A small network was shown many inputs. Here are its activations along a few directions, one row for each input.
In each table, some parts of the input vary, and every possible input appears once, in random order.
A made-up example of a description, with smaller parts first: one of 8 places around a ring, together with either a single point or one of 11 places around a ring or (one of 2 separate values, together with one of 6 places along a line).
Shared parts are said once, and a part with two or three values counts as separate values.

Other details of the inputs shift rows strongly along two fixed directions, in all tables alike. That doesn't count.

Table:
x1: [ 26 -19 -14  19  20   4  -8 -28  12   4  -2  -9 -11 -30  21]
x2: [ -4  -9  -5 -18  -9  -3   0   7   3  11  34  -7  22  35 -15]
x3: [ -9   1   6 -13 -16  22  13  13  -6 -10  20  26   2  20 -14]
x4: [ -9 -13  -6 -22 -19   3   1  17  -1  10  37   7  34  42 -19]
x5: [  0   0 -17   6   1   2  -1   0   6   8   0  -2   3  -4   7]
x6: [ 32 -16  -7  26  -1  15 -11 -23   7  10  -7 -18 -21 -41  32]
x7: [-11  37  20  14  28 -12  18   8  -5 -20 -38  11 -15 -17  -5]
x8: [ -2 -14   6 -23 -28   4  -2  19  -6  13  31   0  27  37 -18]
x9: [-14  10  -6   7  31 -14  -4  17   4  -4 -53  13   5 -36  -2]
x10: [ 33 -23   5  11 -12  23 -13 -40  -4  -2  10 -11 -19  -8  24]
x11: [ -9 -13  -2 -11  -1 -10  -2   0  -1  -1  15   3  14  17 -17]
x12: [ 26 -25 -13  10  -2   9  -3 -25  13   9  32 -17  -1   1  19]
x13: [-25   7  -2 -19   9 -24   1  17  -8  -4  -3   8  17  14 -22]
x14: [-10   0 -11  -6  12  -4  -2  12  -2   4 -15  14  15  -6 -11]
x15: [-19  37  -3   7  18   1  10  15  -9 -14 -36  19 -26 -31   7]
x16: [-13  21   2  -5 -10  14   8  12  -5  -6   9  12 -13   7  -1]
x17: [-16   7   6 -19  -1 -20  -3  17  -5   1  -6   0   6  10 -16]
x18: [  9  10  21  11  -6   8  20 -11   6 -12  13  -1  -7  16   0]
x19: [ 20 -27   1  -9 -25  16  -5  -2   1  12  27  -3  16  14  -6]
x20: [ 22 -19 -11  20 -11  16  -5 -18  21   7  16 -20  -4 -12  25]
x21: [ -5 -14  11 -16 -12  -9  -6   6  -5   3  16  -2  13  18 -17]
x22: [ -5  21  24   0  -7   1  20   6  -2 -11  11   3   3  29 -17]
x23: [ -2  13  -2   7  -9  20   9  -4   1  -7   8   8 -22  -8  12]
x24: [ 15 -17   4  10   6  -5 -11 -18   2  -2  -9  -8 -15 -27  12]
x25: [-19  13   2 -20  -5 -13  -1  31  -8  10 -11   6  15  13 -16]
x26: [-17  34   5  -5  16 -16  -5   5 -18  -4 -49   4 -16 -14   1]
x27: [ 19 -19 -11  26   6  11  -6 -17  17   3  -9 -11  -7 -32  24]
x28: [ -5  19   6  -6  -1  -4  -9  -3 -15  -1 -19  -5 -12   4   3]
x29: [  7 -12  -7  13   2   4  -3  -1  11   3  -2  -7   4 -13  15]
x30: [-13  -4  -4 -13  -4 -12   0   2   2   1  15   0  12  19 -13]
x31: [  1  12 -21  27  34  -6  -6  -6   2   1 -48  -1 -20 -57  22]
x32: [-10   3  -8  -8  20 -16   0   9  -1   5 -10   4  11  -1 -13]
x33: [ 29 -35 -10  17  -2  10  -8 -41  13  -2  23 -12 -10 -16  19]
x34: [ 30 -31   1  12 -19  11  -9 -29   6   4  31 -22 -12  -7  22]
x35: [  0  -9  13 -20 -23   9  -4  -5 -16   3  20   2  12  39 -14]
x36: [-14  32 -19  12  30 -18  -4  13  -1   2 -51   1 -11 -41  10]
x37: [-22  35  -1   6  19   2  10  18  -9 -16 -40  24 -23 -28   0]
x38: [-12  25  27   3  11  -7  20  13  -3 -17 -14  16   3  15 -21]
x39: [ 36 -30 -16  29  -8  15  -8 -49  17   3  31 -31 -27 -21  38]
x40: [-14   2  -3  -3   1  -7   0  18   8   6  -7   3  16   5  -4]
x41: [ -9  14  -2  -9  -1  -9  -6  24  -5   9 -17  -2   3  -1  -6]
x42: [-14  19  29  -8   8  -6  22  19  -5 -22 -10  24  12  25 -30]
x43: [  2 -17  -7 -16 -13   0   2  -1   9  13  40  -6  22  37 -10]
x44: [ -9  13  10 -13  -5  -5  -4   1 -19  -3 -13   3   0  13  -6]
x45: [  6 -16   5 -11 -23  -1  -6  -4   1   5  31 -15   4  22  -3]
Description of these inputs: one of 5 places along a line, together with either one of 3 separate values or one of 6 places around a ring.
Question: The inputs of x18 and x42 match in every part but the place on the line of 5. If x17 is changed in the same way as x18 into x42, which row does it become?
Answer: x24
Question: Which other rows agree with x21 in the place on the line of 5? List them by row number.
Answer: x6, x11, x27, x31, x32, x35, x37, x38
Question: Which other rows does x22 become when the choice among 3 separate values takes its other values? List them by row number.
Answer: x16, x28
Question: Which other rows does x14 become when the place on the ring of 6 takes its other values? List them by row number.
Answer: x1, x9, x19, x24, x33

Table:
x46: [-23  20  -3  -8  -3   7  11  33  -5  -1  -3  22  10   9 -15]
x47: [ 7 -4 14  5 -3  7  8 -3  5 -7 10  2  3  8 -4]
x48: [-17   3  10 -13  -8  -1  16  13   1  -7  24  12  21  38 -23]
x49: [  5 -15 -21   4  -8  17  -6   1  12  11  13   1   3 -11  14]
x50: [ -3   4  11 -15 -24   8   5   4  -5   1  25   1   8  38 -10]
x51: [ 10 -15  -3   0  -6   1 -14 -12  -4   4   2 -13  -3  -6   9]
x52: [  2   4 -15  21  30 -14  -4 -10  11  -2 -30  -8 -12 -39  15]
x53: [  7  -3  -8   6   9 -10  -7  -9   1   6 -11 -12 -13 -23  12]
x54: [-23  19  -3 -14  26 -26  -3  21 -11   0 -38  13  12  -8 -19]
x55: [ 0  0 -5 -6 -3 -6 -7  0 -3 10 -1 -9  5  5  2]
x56: [ 13   2   4  14   7  10   5 -17   0  -7  -6   1 -18 -13  12]
x57: [-22  19  14 -23  -4 -12   8  25 -12  -6   2  14   8  27 -27]
x58: [  8   0  -5  20  27 -15  -6  -7   7   0 -36  -8 -11 -41  14]
x59: [ 35 -34  10  11 -40  34  -4 -40   5   0  51 -16 -13  18  20]
Question: Describe the family of inputs behind these rows.
Answer: one of 2 separate values, together with either a single point or one of 6 places along a line
Question: The inputs of x52 and x48 match in every part but the choice among 2 separate values. If x55 is changed in the same way as x52 into x48, which row does it become?
Answer: x50
Question: Which other rows does x53 become when the choice among 2 separate values takes its other values? List them by row number.
Answer: x57

Table:
x60: [-16  36   5   4  22 -17   5   9 -10 -10 -42   5 -18 -19   0]
x61: [ 12   9   1  26  15   5   8 -20   8 -11 -11  -5 -26 -26  20]
x62: [ 26  -5  -1  34   1  24   5 -28  12  -8   2  -7 -31 -32  33]
x63: [  9 -10  -3   5  17 -24 -18 -18  -2   3 -26 -19  -7 -25   9]
x64: [-24  24 -12   1  37 -28   1  20   1  -2 -45   8   2 -28  -7]
x65: [-22  17  14 -22 -15  -1   7  27 -13  -3   5  14  12  33 -24]
x66: [-14   8   8 -17 -15   9   8  14  -9  -5  16  16   8  28 -17]
x67: [ 12  -6 -17  22  13   6  -4  -8  12   4 -13  -4 -12 -38  22]
x68: [ 16 -23  15  -3 -31  26   9 -11   5  -2  49   1  13  39  -6]
x69: [-24   5  -9 -24  -1  -7  -3  29  -7   7  -1  16  21  14 -21]
x70: [ 31 -42 -11   2 -38  30  -9 -22  13  17  58 -20   7  19  19]
x71: [  8 -24  -5 -15 -26   7  -5  -4   5  14  46 -11  21  37  -6]
x72: [-38  15   1 -31  11 -24   3  47  -9   4 -21  24  39  22 -40]
x73: [ 25  -4  13  17  10  -6  -8 -35  -4  -8 -17 -19 -28 -23  19]
Question: Describe the family of inputs behind these rows.
Answer: one of 2 separate values, together with either a single point or one of 6 places around a ring
Question: The inputs of x73 and x63 match in every part but the choice among 2 separate values. If x62 is changed in the same way as x73 into x63, which row does it become?
Answer: x67
Question: A walk changes only the place on the ring of 6. It starts at x67 and steps to x72. List the rest of the walk in order.
Answer: x64, x71, x70, x69
Question: Which other rows does x65 become when the choice among 2 separate values takes its other values? List them by row number.
Answer: x70
